A small network was shown many inputs. Here are its activations along a few directions, one row for each input.
Each table varies a few parts of the input and shows all the possible inputs, shuffled.
Descriptions start from the smaller parts, as in this example, which fits no table here: ring(5) and (point or ring(9) or (values(3) and line(6))).
Shared parts are said once, and a part with two or three values counts as separate values.
(in the rows, 128 means zero)

Other details of the inputs vary at random and push rows far along two fixed directions, the same in every table; ignore that.

Rows:
x1: [165 207  88 108 221  76 106  72 103 225 150]
x2: [ 62  95 208 128  76  84 108 120 162 105 110]
x3: [145  98 108 131  95 150 132 152  94 124 115]
x4: [155 118  95 111 143 137 143 154 138 110 135]
x5: [ 76  99 156 100  55  78 100 121 140 126  82]
x6: [125 147  99 143 125 171 141 123 132 106 151]
x7: [123 102 113 108 115 117 117 142 143 111 121]
x8: [105 139 115 133  97 165 130 113 135 119 139]
x9: [198 119  74 145 151 182 142 178 113 107 133]
x10: [ 65  89 144  95  72  60 104 123 171 114 110]
x11: [ 78  87 171  95  79  52 118 136 169 111  92]
x12: [201 121  81 138 155 173 159 183 120 104 136]
x13: [156 195 114 100 214  66  97  72 100 221 139]
x14: [ 94 126 130 133 113 140 129 129 157 105 144]
x15: [166 127  98 128 113 155 124 147 101 131 116]
x16: [155 194 125 111 208  58  99  77 101 221 121]
x17: [121 113 148 151 104 161 135 120 106 127 127]
x18: [146 137 130 152 114 181 133 126 112 120 129]
x19: [157 117  94 130 140 142 130 156 130 117 116]
x20: [175 136  36 131 124 200 143 155 107 114 139]
x21: [163 211 166 134 246  82 123  83 113 219 157]
x22: [162 101 114 130 144 128 153 163 116 124 131]
x23: [116 120 134 130 124 160 151 149 150  84 145]
x24: [112 133 129 130 102 167 125 113 128 116 132]
x25: [149 124 127 163 140 174 149 129  99 116 141]
x26: [ 56  80 210 134  83  81 116 118 147 115 114]
x27: [105 134 128 129 126 140 149 137 158 102 151]
x28: [ 48  99 190 112  79  91 107 113 170 101 120]
x29: [146  83 115 136 116 136 136 166 117 111 122]
x30: [198 126  69 144 136 186 144 167  97 103 129]
x31: [ 85 185 223 114 168  13  81  36 126 221 123]
x32: [146  94 109 135 105 139 137 154 101 110 119]
x33: [153 217 154 131 250  84 126  80 120 217 151]
x34: [ 53 100 196 125  80  86 111 118 169 104 104]
x35: [156 132  78 116 121 165 125 139 107 128 126]
x36: [149 123  81 114 139 132 148 150 146 113 141]
x37: [ 57 110 187 123  56 104 109 100 151 116  96]
x38: [172 120 112 168 164 200 177 169 110  98 156]
x39: [124 135 132 148 121 157 136 122 129 105 124]
x40: [102 127 139 130 106 147 126 115 136 100 134]
Description of these inputs: values(2) and line(4) and line(5).
- Changing only the values(2) part turns x14 into x10. The same change can be made to x28. Which row results? => x7
- Changing only the values(2) part turns x17 into x3. The same change can be made to x24. Which row results? => x35
- Start at x27 and move only the line(4) part, one step at a time. The first step leads to x14. Which rows follow, in order? => x6, x8
- Change only the values(2) part in x26. List by row number the other rows that result. => x29
- Change only the line(5) part in x13. List by row number the other rows that result. => x1, x16, x30, x32

Rows:
x41: [136 141 116 107 155 104 117 129 143 147 132]
x42: [150 141 134 120 132 108 130 121 109 160 119]
x43: [130 129 110 125 148 104 115 116 116 151 138]
x44: [138 140 120 116 142  97 138 121 119 149 137]
x45: [130 137 147 145 145 129 111 111 112 157 131]
x46: [139 151 152 139 151 124 114 122 129 145 118]
x47: [147 141 126 114 150 107 112 124 126 145 113]
x48: [ 68  81 161  92  54  78 130 138 157 103 117]
x49: [152 144 129 122 143 108 109 127 126 153 108]
x50: [164 107  96 129 106 173 158 163 110  93 125]
x51: [141 129 124 129 137 114 106 117 107 162 121]
x52: [144 103 109 154 120 194 139 151 114  90 136]
x53: [126 148 146 135 150 118 145 115 122 148 135]
x54: [129 129 113 126 147 109 116 117 114 157 127]
x55: [138 102  99 158 122 186 145 150 125  84 148]
x56: [154 118 122 154 107 190 159 163 113  92 130]
x57: [131 129  81 141  93 203 133 134 121  92 135]
x58: [ 52 110 167 103  27 104 125 108 156  95 104]
x59: [133 148 154 130 148 121 137 114 113 146 134]
x60: [130 149 139 135 161 113 123 116 142 134 136]
x61: [117 132 134 131 157 126 121 110 131 151 154]
x62: [124 175 121 119 134 131 111  98 138 144 122]
x63: [153 118 115 148 126 188 142 161 132  78 124]
x64: [155  97  85 138 112 179 134 158 108  95 126]
x65: [126 148 140 125 163 120 124 120 149 140 142]
x66: [123 146 144 123 153 119 144 116 131 148 152]
x67: [ 69  81 162 104  57  75 110 139 168  93  86]
x68: [143  95  76 130 115 177 140 165 125  95 145]
x69: [128 149 141 136 161 118 124 119 139 140 124]
x70: [119 134 136 142 155 124 121 109 121 151 136]
x71: [ 71  82 159 103  59  70 109 137 169  87  98]
x72: [127 148 144 133 151 112 143 112 124 143 146]
x73: [137 140 123 117 142 102 140 122 117 155 125]
- Changing only one part turns x63 into x59. The same change can be made to x62. Which row results? => x58
- What is each input in this table made of? => values(3) and (point or (values(2) and line(5)))
- Change only the values(3) part in x45. List by row number the other rows that result. => x46, x56
- List by row number the other rows that have the values(3) part in common with x64. => x43, x45, x51, x52, x54, x55, x57, x61, x68, x70
